Each row below holds a small network's activations on one input, seen along a few directions.
Each table varies a few parts of the input and shows all the possible inputs, shuffled.
Descriptions start from the smaller parts, as in this example, which fits no table here: one of 8 places around a ring, together with either a single point or (one of 2 separate values, together with one of 4 places along a line) or one of 11 places around a ring.
Shared parts are said once, and a part with two or three values counts as separate values.
In the rows, zero is written as 100.

Other details of the inputs vary at random and push rows far along three fixed directions, the same in every table; ignore that.

A family of inputs:
R1: 23,88,130,60,80,102,126,68,91,74,85
R2: 117,99,81,94,132,117,126,25,88,117,111
R3: 71,98,110,112,68,106,69,122,107,78,95
R4: 143,94,91,133,139,91,82,125,91,124,114
R5: 130,75,80,136,111,88,155,4,115,106,88
R6: 99,110,116,106,45,117,64,96,118,113,135
R7: 94,98,100,76,148,89,144,69,72,107,83
R8: 99,106,114,94,52,113,61,82,121,94,131
R9: 89,98,74,94,143,109,165,77,80,118,79
R10: 103,120,104,76,39,115,86,110,130,92,116
R11: 143,113,69,72,117,107,120,68,107,99,103
R12: 12,91,101,82,78,121,152,75,92,89,85
R13: 121,93,73,60,133,101,127,38,91,95,114
R14: 64,97,86,95,55,136,102,53,108,93,113
R15: 146,112,78,119,122,93,106,154,100,127,101
R16: 175,107,72,99,108,90,85,117,106,130,139
R17: 102,104,86,80,48,109,76,113,133,80,127
R18: 136,104,83,105,121,116,111,53,93,128,121
R19: 71,103,94,57,52,120,110,64,123,76,107
R20: 78,97,126,84,67,82,71,140,110,84,110
R21: 102,111,97,105,41,121,66,102,122,97,120
R22: 61,99,102,71,51,120,119,60,104,107,129
R23: 88,84,88,114,157,105,131,59,70,112,93
R24: 86,99,108,121,119,77,103,177,93,101,74
R25: 117,112,91,120,136,112,128,90,76,124,77
R26: 55,96,119,129,132,99,122,124,68,102,50
R27: 97,99,75,95,45,114,82,120,130,97,137
R28: 122,99,86,80,137,111,111,23,94,93,104
R29: 183,88,83,155,91,73,102,72,133,115,109
R30: 105,91,86,91,156,102,117,62,82,77,66
R31: 74,104,138,117,67,98,65,132,105,101,108
R32: 158,115,102,109,130,88,72,131,99,98,79
R33: 18,95,108,74,79,115,142,73,96,76,78
R34: 73,108,112,87,63,99,90,135,118,84,96
R35: 119,111,70,66,122,115,147,41,98,102,93
R36: 122,111,90,61,125,106,142,35,86,114,103
R37: 70,96,90,83,59,128,89,51,113,69,108
R38: 141,118,86,107,122,93,113,140,100,126,93
R39: 117,107,81,89,141,94,131,99,91,100,82
R40: 96,102,84,111,43,126,71,93,119,96,127
R41: 24,95,115,64,79,113,134,73,100,68,72
R42: 98,100,84,118,41,126,69,106,118,104,131
R43: 32,72,86,113,141,97,153,117,73,93,68
R44: 53,95,98,69,63,131,107,28,108,64,93
R45: 146,124,86,89,115,120,111,54,96,108,92
R46: 152,100,96,133,140,85,70,136,94,121,113
R47: 186,101,102,154,84,72,104,80,132,125,101
R48: 92,96,102,101,53,114,60,83,121,96,139
R49: 76,99,135,103,76,97,62,117,108,86,104
R50: 48,83,117,113,129,81,133,137,67,115,79
R51: 172,122,66,100,102,103,98,121,114,126,121
R52: 96,111,137,127,119,82,80,167,88,94,53
R53: 155,125,114,101,129,94,87,119,96,105,69
R54: 76,89,118,81,71,84,72,131,112,77,113
R55: 61,87,86,77,56,115,113,61,104,97,136
R56: 126,97,67,83,131,119,114,33,93,84,93
R57: 92,81,81,86,153,89,140,71,72,103,95
R58: 99,101,78,91,46,111,81,119,130,92,135
R59: 177,127,96,87,99,92,94,111,104,136,124
R60: 147,101,101,117,142,84,70,119,97,106,105
R61: 79,95,106,89,67,92,75,147,122,73,102
R62: 122,92,54,102,132,124,124,38,88,103,102
R63: 181,129,86,103,104,107,74,102,109,116,105
R64: 121,106,89,80,138,90,123,98,96,92,77
R65: 112,94,94,118,150,96,108,83,81,114,97
R66: 76,107,136,86,61,88,80,141,108,94,106
R67: 67,94,117,91,66,86,81,131,105,88,115
R68: 42,89,148,99,150,86,120,92,69,80,47
R69: 114,66,95,153,32,82,79,83,148,89,126
R70: 155,116,116,86,126,71,87,140,98,115,94
R71: 98,108,153,125,128,72,69,168,87,102,67
R72: 87,94,134,131,136,73,71,159,85,95,78
R73: 72,95,98,96,68,96,85,140,117,81,108
R74: 117,103,87,96,128,122,133,27,83,127,109
R75: 175,110,63,125,105,112,76,111,107,125,123
R76: 85,93,122,117,124,64,93,173,83,107,86
R77: 50,86,120,109,132,77,129,135,70,110,76
R78: 63,94,97,68,53,114,111,61,108,97,129
R79: 98,102,101,71,47,101,74,96,121,88,137
R80: 171,127,73,89,101,104,105,108,115,125,114
R81: 39,88,120,107,149,96,128,96,67,75,37
R82: 74,91,104,114,73,106,65,126,109,75,100
R83: 149,119,123,112,133,87,80,120,92,119,92
R84: 146,100,89,81,131,103,87,50,106,92,112
R85: 94,89,132,129,135,71,60,166,93,88,80
R86: 53,97,110,115,124,95,145,142,79,111,64
R87: 66,110,113,96,55,104,100,138,114,97,99
R88: 82,81,109,128,121,72,96,176,82,115,97
R89: 98,114,101,99,40,127,75,89,119,98,116
R90: 96,96,142,124,132,69,60,166,93,89,74
R91: 10,79,98,107,81,129,130,63,82,87,84
R92: 95,104,110,99,50,115,66,83,120,101,135
R93: 56,79,114,101,141,70,115,131,75,89,78
R94: 173,108,84,111,117,98,65,98,110,116,132
R95: 70,95,105,119,65,107,71,126,107,84,100
R96: 173,111,67,111,109,110,77,96,108,111,116
R97: 95,99,101,71,149,89,142,67,75,100,79
R98: 39,83,138,100,152,85,116,92,72,77,49
R99: 93,107,102,88,36,114,94,102,114,121,143
R100: 87,91,118,131,117,69,93,189,82,121,94
Each input here is: one of 4 places along a line, together with either a single point or (one of 4 separate values, together with one of 6 places along a line).
Question: Changing only the place on the line of 4 turns R42 into R91. The same change can be made to R40. Which row results?
Answer: R14
Question: Changing only the place on the line of 4 turns R10 into R11. The same change can be made to R52. Which row results?
Answer: R37
Question: Changing only the place on the line of 4 turns R4 into R23. The same change can be made to R16. Which row results?
Answer: R55
Question: Change only the place on the line of 4 in R20. List by row number the other rows that result.
Answer: R1, R54, R70
Question: Change only the place on the line of 6 in R71. List by row number the other rows that result.
Answer: R6, R31, R68, R74, R83
Question: Change only the choice among 4 separate values in R32. List by row number the other rows that result.
Answer: R20, R64, R90
Question: Change only the choice among 4 separate values in R27. List by row number the other rows that result.
Answer: R16, R46, R62

A family of inputs:
R101: 138,105,93,115,110,93,89,119,102,118,112
R102: 107,103,93,102,71,109,95,87,114,99,112
R103: 118,101,77,83,131,109,137,40,90,104,95
R104: 120,101,103,122,111,88,95,124,100,111,95
R105: 78,97,96,79,138,103,131,73,77,95,84
R106: 101,101,93,90,77,108,95,86,109,99,116
R107: 101,96,93,103,73,109,93,87,112,103,121
R108: 114,106,109,107,136,84,102,135,89,106,78
R109: 70,92,100,92,80,107,99,93,101,92,110
R110: 78,92,98,103,79,106,95,100,104,97,112
R111: 127,92,90,100,139,105,108,28,91,96,96
R112: 142,115,100,101,106,94,88,122,107,109,99
R113: 113,105,107,106,138,84,100,138,85,108,85
R114: 57,87,111,115,106,93,111,113,90,92,80
R115: 141,107,94,113,106,94,87,124,105,116,107
R116: 98,107,98,79,76,111,92,89,108,96,115
R117: 67,101,117,91,78,101,94,115,103,86,91
R118: 62,87,116,122,100,92,107,118,94,93,80
R119: 51,90,113,97,109,96,111,113,88,87,83
R120: 109,105,98,95,68,107,89,95,116,97,113
R121: 109,111,102,83,71,108,83,101,114,97,115
Question: What is each input in this table made of?
Answer: either a single point or (one of 4 places along a line, together with one of 5 places along a line)

A family of inputs:
R122: 109,111,111,97,105,95,106,111,95,111,94
R123: 116,100,107,116,105,90,101,105,96,114,98
R124: 151,117,79,91,46,130,64,54,138,102,148
R125: 119,103,108,117,118,94,105,104,96,117,95
R126: 112,110,105,95,118,103,94,107,98,98,87
R127: 108,104,100,89,120,96,100,113,91,104,104
R128: 115,96,105,112,113,80,106,109,118,94,93
R129: 109,95,98,108,122,92,94,107,94,108,105
R130: 71,81,92,111,104,98,121,93,90,93,86
R131: 105,108,91,98,112,100,109,117,98,103,91
R132: 176,117,64,63,98,114,98,53,107,116,142
R133: 47,82,94,108,113,112,132,74,91,89,83
R134: 106,105,89,97,107,96,110,116,95,102,90
R135: 94,114,118,98,70,103,82,127,113,106,109
R136: 107,107,101,90,122,100,97,115,96,107,103
R137: 112,91,95,105,118,88,97,102,90,107,105
R138: 75,94,108,86,113,88,124,94,110,82,81
R139: 114,108,104,95,114,98,95,107,94,95,87
R140: 110,93,89,118,108,94,106,112,97,104,94
R141: 116,104,105,96,109,92,92,112,92,94,85
R142: 54,77,99,98,115,98,117,74,83,90,96
R143: 99,99,112,119,82,96,71,120,108,91,100
R144: 73,95,102,84,121,103,113,95,87,95,96
R145: 97,96,115,116,63,93,82,117,108,107,112
R146: 78,95,110,111,111,104,117,83,93,105,91
R147: 94,108,118,98,64,96,84,127,107,104,108
R148: 108,99,104,116,118,97,92,100,98,97,89
R149: 114,105,103,95,110,95,94,108,94,95,85
R150: 112,101,108,115,106,94,103,101,96,113,99
R151: 103,108,97,101,88,99,95,133,105,100,100
R152: 8,74,106,104,27,119,96,91,116,72,112
R153: 95,104,87,70,88,124,107,43,106,88,106
R154: 77,86,104,109,116,97,109,80,87,85,80
R155: 104,96,91,117,113,101,108,108,99,105,93
R156: 114,94,103,114,112,90,91,102,93,96,88
R157: 112,113,111,97,108,96,103,114,97,113,94
R158: 104,103,105,91,95,93,84,129,99,101,112
R159: 99,97,105,111,92,96,75,122,107,104,117
R160: 99,107,67,70,109,128,138,35,100,99,104
R161: 94,99,71,72,78,119,125,52,102,92,111
R162: 108,98,97,108,125,98,96,103,96,109,105
R163: 79,105,122,93,25,102,69,128,119,96,123
Question: What is each input in this table made of?
Answer: one of 2 separate values, together with either a single point or (one of 4 separate values, together with one of 5 places along a line)
Question: Changing only the choice among 2 separate values turns R140 into R134. The same change can be made to R145. Which row results?
Answer: R163
Question: Changing only the choice among 2 separate values turns R147 into R123. The same change can be made to R153. Which row results?
Answer: R148
Question: A walk changes only the place on the line of 5. It starts at R136 and steps to R144. List the rest of the walk in order.
Answer: R127, R158, R132
Question: Change only the choice among 2 separate values in R139. List by row number the other rows that result.
Answer: R143
Question: Change only the choice among 2 separate values in R133. List by row number the other rows that result.
Answer: R160
Question: Change only the choice among 4 separate values in R129. List by row number the other rows that result.
Answer: R143, R150, R152

A family of inputs:
R164: 60,80,104,99,117,90,115,91,84,91,100
R165: 68,101,99,70,124,114,127,70,77,92,89
R166: 56,107,116,82,111,103,124,111,79,99,80
R167: 37,101,129,87,79,102,94,133,91,90,89
R168: 71,91,80,103,100,116,150,56,93,107,92
R169: 129,93,78,128,129,97,95,111,96,106,102
R170: 121,102,111,114,128,74,103,147,90,122,92
R171: 118,114,111,103,67,93,77,132,122,92,95
R172: 141,104,89,97,131,94,93,88,105,87,88
R173: 137,114,94,87,52,108,74,91,134,91,117
R174: 46,79,120,106,41,95,55,136,120,80,133
R175: 126,102,90,129,117,94,110,128,97,122,90
R176: 125,105,112,116,117,77,75,148,102,90,76
R177: 133,116,89,76,137,106,99,89,85,107,100
R178: 63,92,108,94,101,93,134,92,90,105,96
R179: 139,120,91,80,54,113,96,79,131,98,114
R180: 134,105,86,82,53,109,81,81,127,114,152
R181: 61,79,94,126,112,98,109,109,88,95,84
R182: 148,98,111,124,137,105,103,7,89,119,98
R183: 69,84,76,99,61,129,117,50,110,91,121
R184: 115,111,112,99,134,89,68,150,90,102,93
Question: What is each input in this table made of?
Answer: either a single point or (one of 4 separate values, together with one of 5 places along a line)
Question: Change only the choice among 4 separate values in R168. List by row number the other rows that result.
Answer: R166, R178, R179
